Each row below holds a small network's activations on one record, seen along a few directions.
Records have a field called VIZAF. Each example row is followed by its value.
Other fields move the rows too, some of them a lot.
In the rows, 500 means zero.
Strong random noise was added to every row along 13 fixed directions; ignore it. To show where, here is one row again and again, with new noise each time:
[588 397 395 440 353 322 266 508 711 464 404 564 661 571 630 511 185 629
 351 667 598 547 834 663 639 337 424 546 451 574]
[331 696 213 548 553 536 591 407 407 336 532 539 455 423 424 485 396 427
 450 511 500 501 616 499 523 468 410 336 625 579]
[658 523 459 232 748 306 431 475 620 582 519 429 455 472 527 492 565 403
 574 344 486 584 731 439 540 540 560 487 636 540]
[644 653 710 379 606 500 202 367 632 506 464 519 546 682 628 581 515 581
 416 277 414 328 469 548 553 480 404 464 434 574]
[398 294 753 563 364 512 310 482 552 695 650 391 473 481 653 523 593 513
 458 437 276 373 379 222 370 468 507 529 510 506]
[515 355 558 363 555 363 323 504 509 576 498 386 432 546 504 489 517 530
 549 316 548 689 507 458 515 584 780 458 202 340]
[649 315 640 332 604 337 400 397 509 414 656 420 467 672 549 669 763 488
 616 304 337 451 668 545 654 520 547 578 580 588]
[576 677 855 753 547 562 559 425 620 594 553 350 676 661 743 438 376 407
 458 743 663 498 510 518 499 372 491 542 489 511]
[510 654 629 527 572 508 401 329 527 666 545 577 490 439 468 453 563 492
 447 360 519 253 436 509 387 507 355 537 502 527]
[420 325 556 585 446 475 466 478 388 508 543 492 434 502 460 588 622 522
 517 383 475 443 411 467 537 559 544 524 391 439]
[342 379 250 575 555 300 503 563 533 607 582 479 380 383 410 504 340 453
 555 538 565 793 823 246 581 585 670 391 493 488]
[693 515 488 229 608 427 476 541 586 464 434 375 530 477 671 511 565 373
 626 515 515 548 624 639 515 471 453 535 666 478]
[369 238 345 519 292 431 485 719 486 362 430 548 548 459 675 632 426 475
 522 737 433 632 631 504 677 578 405 479 583 532]
[352 534 647 219 713 422 597 431 280 589 511 572 581 327 427  58 736 285
 385 366 602 569 180 629 316 758 789 563 183 333]
[380 401 490 685 601 445 181 304 428 412 667 672 377 681 320 646 471 630
 548 294 470 542 700 536 771 563 616 550 240 528]

[417 765 410 414 876 432 510 437 507 443 522 670 552 506 376 270 399 391
 404 451 553 726 711 534 603 625 669 491 454 571] -> fub
[558 561 517 338 446 540 429 465 466 649 519 443 357 423 489 550 714 502
 693 285 395 323 317 503 256 604 377 436 480 385] -> zavo
[300 473 504 511 322 495 310 529 543 465 540 689 651 543 622 443 371 546
 404 699 382 509 536 557 543 545 380 496 411 638] -> buf
[397 532 744 569 406 346 454 430 655 550 708 713 474 572 512 638 613 589
 559 582 411 430 708 415 529 823 374 431 518 698] -> fadu
[385 722 513 594 819 566 362 293 413 521 580 776 470 548 261 413 571 495
 339 249 357 271 389 462 585 590 422 542 534 650] -> pudiv
[673 438 322 474 456 396 396 556 559 411 293 638 478 516 456 759 462 645
 522 418 617 346 676 708 714 514 224 560 573 532] -> lini
[551 442 339 386 527 530 405 599 616 486 441 236 390 500 538 541 333 550
 398 357 453 721 521 198 472 331 719 308 480 403] -> puv
[607 404 469 424 712 531 752 799 421 279 247 538 635 508 665 487 579 313
 481 678 544 670 432 571 842 603 558 653 725 526] -> lapu
[647 512 676 749 510 615 264 573 798 649 459 443 436 543 585 664 300 563
 546 556 637 558 639 319 596 412 536 563 524 414] -> fufig
[567 421 572 595 582 438 419 465 603 667 517 471 515 511 440 438 373 582
 365 409 528 465 563 326 534 299 584 615 545 528] -> pofov
[684 316 500 716 563 629 662 855 482 553 114 475 600 342 588 485 372 420
 389 668 718 497 215 478 592 360 432 748 637 366] -> zelub
[345 559 452 769 439 700 750 383 272 376 588 325 433 564 395 496 453 467
 558 584 598 592 407 496 437 402 600 396 465 408] -> nem
[355 389 447 678 343 589 443 401 395 772 597 613 414 241 304 445 507 558
 582 513 553 305 451 524 286 513 377 624 415 393] -> vedi
[453 607 477 457 451 475 560 478 446 475 546 416 540 531 530 457 479 519
 481 591 446 518 505 519 408 464 472 389 484 538] -> kavu
[516 549 540 620 420 391 519 476 542 627 479 484 554 540 447 540 332 611
 470 550 679 530 512 467 462 498 589 399 277 416] -> zakom
[240 482 113 529 578 409 568 490 285 500 529 644 408 349 249 470 532 487
 367 308 268 482 489 257 532 557 433 324 671 677] -> zafu
[552 623 521 405 412 631 311 507 376 256 296 501 530 758 569 606 403 645
 509 410 555 503 265 878 596 524 513 353 113 385] -> pepi
[322 627 559 603 531 564 621 297 371 684 660 593 504 303 351 220 594 370
 449 556 535 294 380 529 226 401 418 649 558 508] -> luze
[492 402 500 536 527 550 358 484 456 495 529 585 440 478 500 578 638 537
 518 377 340 400 481 451 549 494 423 574 596 559] -> vil
[632 484 462 318 528 523 667 506 470 448 529 176 544 423 579 392 565 352
 512 531 418 504 437 430 318 256 598 544 808 494] -> tader

Which value of VIZAF does each new row have?
[383 514 452 455 492 656 335 406 331 283 504 518 533 575 464 369 443 524
 531 503 500 620 405 869 490 403 661 597 226 327] -> fub
[549 475 318 552 531 535 588 551 497 590 424 365 291 345 334 608 532 509
 678 363 629 506 483 390 428 471 524 462 549 371] -> buf
[530 422 586 641 429 480 539 521 549 487 488 420 666 657 563 525 340 583
 333 618 552 518 547 475 599 402 543 475 423 544] -> vedi
[579 574 290 395 605 374 301 525 607 555 533 487 334 510 454 627 427 535
 759 511 478 711 895 493 586 560 445 418 568 498] -> kavu
[416 451 403 531 606 554 412 577 558 382 598 352 484 524 641 441 290 401
 562 684 421 865 688 346 581 396 701 510 556 504] -> zelub
[504 602 610 362 422 297 738 561 501 479 639 436 491 601 655 743 769 452
 754 569 411 601 547 506 480 873 379 261 541 603] -> zelub
[415 321 547 533 526 524 375 652 548 555 568 521 463 470 612 520 517 460
 517 587 379 648 550 288 594 570 542 579 547 516] -> puv
[616 542 780 382 223 351 608 478 588 610 539 365 581 569 719 601 663 571
 638 602 540 438 403 670 276 650 377 412 319 465] -> zelub
[700 353 722 463 627 502 543 719 654 779 435 335 400 399 688 621 703 377
 696 460 445 513 477 204 521 585 491 653 761 442] -> lapu
[396 399 422 446 460 561 544 584 376 528 416 433 382 341 428 475 608 506
 483 323 413 512 282 403 341 546 607 466 436 351] -> fub
[634 718 796 392 461 560 674 448 556 433 523 120 642 685 820 510 551 454
 441 577 390 443 314 415 303 356 549 280 546 523] -> zakom
[502 453 684 291 606 500 382 348 419 389 690 606 558 550 520 405 796 373
 572 451 313 426 471 705 542 591 570 657 521 548] -> fufig
[290 377 556 577 166 430 411 440 565 671 599 599 565 406 469 382 431 632
 350 597 477 371 452 441 306 515 455 493 307 543] -> buf
[528 517 451 395 503 201 791 508 439 406 526 612 623 604 443 512 586 502
 401 515 506 526 635 562 656 670 477 374 526 692] -> pofov
[364 343 465 479 425 435 764 505 468 378 657 350 424 404 498 457 604 418
 550 604 461 658 595 360 419 599 717 424 619 494] -> fadu
[610 373 452 244 326 411 869 546 452 191 614 158 558 589 660 632 769 366
 688 634 394 562 598 644 474 433 530 380 744 568] -> buf
[626 527 745 628 343 498 678 632 607 832 336 607 688 329 636 349 479 412
 538 837 871 398 353 728 311 609 311 717 404 328] -> zavo
[474 511 643 452 564 570 387 544 560 421 548 567 408 484 560 591 632 461
 661 473 452 568 517 486 549 772 534 506 508 458] -> fadu
[612 911 612 547 532 621 487 428 532 463 452 409 414 650 586 783 536 571
 698 400 531 397 414 546 458 619 330 240 418 452] -> zakom
[591 488 446 759 439 447 527 591 569 666 409 387 449 525 477 695 381 564
 570 512 562 529 594 308 563 480 367 405 576 501] -> zafu
